array([[  0, -12,  -6,  -4,   8, -21, -12,   0, -13,   9,   2,   0, -17],
       [  1, -21,  -3,  -2,   6, -30,  -9,  -5, -13,  29,   1,  -4, -10],
       [ -2, -11,   1,  -3,   6, -26, -13,  -2, -15,  11,   3,  -1, -17],
       [ -3, -10,  -5,  -8,  17, -20, -15,   1, -15,   7,   2,   2, -19],
       [ -5, -17,   2,  -7,  14, -31, -11,  -1, -14,  20,  -1,   0, -17],
       [-10, -19,  21, -16,  12, -46,  -8,  -1, -16,  27,  -4,  -1, -19],
       [  0, -33, -24,   4,  48, -15, -17,  -8, -15,  44,   5,   4,  -6],
       [-10, -18,  11, -31,  15, -26, -10,  12, -14,  18,  -7,  -6, -15],
       [ -3, -24, -11,   1,  35, -31, -14,  -7, -15,  35,   0,   7, -14],
       [ -3, -11,  10,  -6,   0, -26, -12,   0, -16,  11,   5,  -4, -15],
       [ -6,   5,  -6, -14,  -2, -30,  -9,   7, -10, -13,  -7,   5, -32],
       [ -6,  -8,  19,  -2,   4, -31, -16,  -3, -19,   5,   9,   0, -22]]) ans = 0

array([[7165, 7099, 6629, 5612, 7231, 7962, 5498, 3983, 7810, 5868, 5899,
        5984, 3216, 3176],
       [6533, 6649, 6471, 6269, 6029, 7715, 5066, 4610, 7021, 5903, 5643,
        6230, 3534, 4400],
       [7512, 7462, 6274, 4968, 8690, 8274, 6162, 3428, 8114, 5628, 6120,
        5636, 3561, 2225],
       [4774, 5949, 5660, 4553, 7096, 5043, 7550, 5675, 6416, 6752, 9499,
        6650, 4123, 7424],
       [4249, 5326, 7581, 4876, 6069, 5371, 7548, 6046, 7938, 6525, 8545,
        7145, 5549, 7198]]) ans = 5549

array([[ 93, 196, 202, 193, 135, 156, 156, 172, 157, 170, 121, 130,  85,
        198, 194, 178],
       [124, 174, 180, 177, 148, 158, 152, 163, 155, 166, 134, 139, 111,
        172, 178, 170],
       [130, 165, 175, 169, 149, 158, 157, 164, 152, 162, 141, 142, 124,
        169, 172, 169],
       [158, 148, 156, 159, 156, 156, 154, 156, 152, 159, 154, 153, 150,
        141, 161, 158],
       [124, 174, 180, 177, 145, 160, 156, 164, 152, 166, 137, 140, 111,
        170, 178, 169],
       [210,  51, 153, 154, 120, 114, 125, 197, 180, 168, 145, 142, 222,
        195, 101, 165],
       [155, 152, 162, 159, 159, 161, 152, 152, 147, 158, 146, 159, 162,
        161, 150, 146],
       [137, 165, 169, 164, 151, 156, 156, 160, 151, 160, 146, 146, 132,
        159, 167, 165]]) ans = 167

array([[  7,   0,   5, -12,  15,   4, -10,  -8,   6,  -5],
       [-16,  19,   4,  -1, -10, -11,  -7, -17,  -7,   3],
       [-16,   2,  -5,  22, -18,   8,  24, -20,  24, -16],
       [ 25, -12,  11, -11,  13,   4,  -4,   6,  -2,  -6],
       [  4,  22,  19,   2,  15,  20,  14,   9,  -6, -12],
       [ 13,   2,  -8,  -4,  17, -15, -15, -12,  -8,   4],
       [-22, -16,  12, -16,   9,  23,  -8, -23,  23,  20],
       [-14,  21,   6,  11,  -3,  -2,  23,  -4,   8, -15],
       [ 24, -31, -29, -25,  30,  30,  31, -32,  35,  32],
       [  3, -24,   2,  29, -23,  10,  24,  11,  17,   5],
       [-17,  17,  -2,  -6,  10,  -3, -12, -21,   7,   4]]) ans = 7

array([[31, 37, 43, 40, 36, 38, 40, 43, 40, 40, 39, 40, 42, 40],
       [39, 56, 96, 40, 68, 37, 40, 96, 39, 40, 80, 40, 92, 40],
       [42, 46, 54, 37, 46, 41, 37, 54, 38, 37, 49, 39, 53, 37],
       [40, 32,  3, 40, 15, 44, 40,  3, 42, 40,  9, 39,  4, 40],
       [32, 48, 77, 35, 53, 39, 36, 77, 37, 35, 63, 40, 73, 36]]) ans = 73

array([[4, 1, 4, 2, 6, 5, 5, 2, 4],
       [2, 6, 1, 7, 4, 5, 4, 2, 4],
       [5, 4, 7, 7, 4, 4, 4, 2, 2],
       [2, 5, 6, 5, 3, 3, 5, 2, 7],
       [3, 5, 2, 5, 3, 5, 4, 3, 4],
       [4, 4, 2, 5, 5, 5, 5, 5, 3],
       [4, 2, 4, 4, 5, 5, 4, 3, 5],
       [6, 4, 1, 3, 4, 4, 4, 8, 6],
       [2, 4, 5, 5, 1, 8, 4, 1, 5],
       [5, 5, 6, 4, 3, 4, 3, 4, 2]]) ans = 4
---
[ 5.35 -0.46 -3.11 -0.98 -5.75] -> -3.11
[ 0.73 -0.41 -1.16 -2.76 -4.65 -5.86  4.30] -> -1.16
[-5.74 -4.35  0.72 -1.52 -0.05] -> 0.72
[-6.94  5.90 -7.23 -2.30  1.65] -> -7.23
[ 1.26 -5.85 -4.92  6.41 -5.16] -> -4.92
[ 2.41 -3.47 -4.79  4.79  7.47 -0.53  2.93] -> -4.79
[ 6.96  1.67  5.59 -4.69  4.18] -> 5.59
[ 7.05  0.00 -7.30  0.47] -> -7.30
[ 7.38 -4.80 -3.33 -7.09] -> -3.33
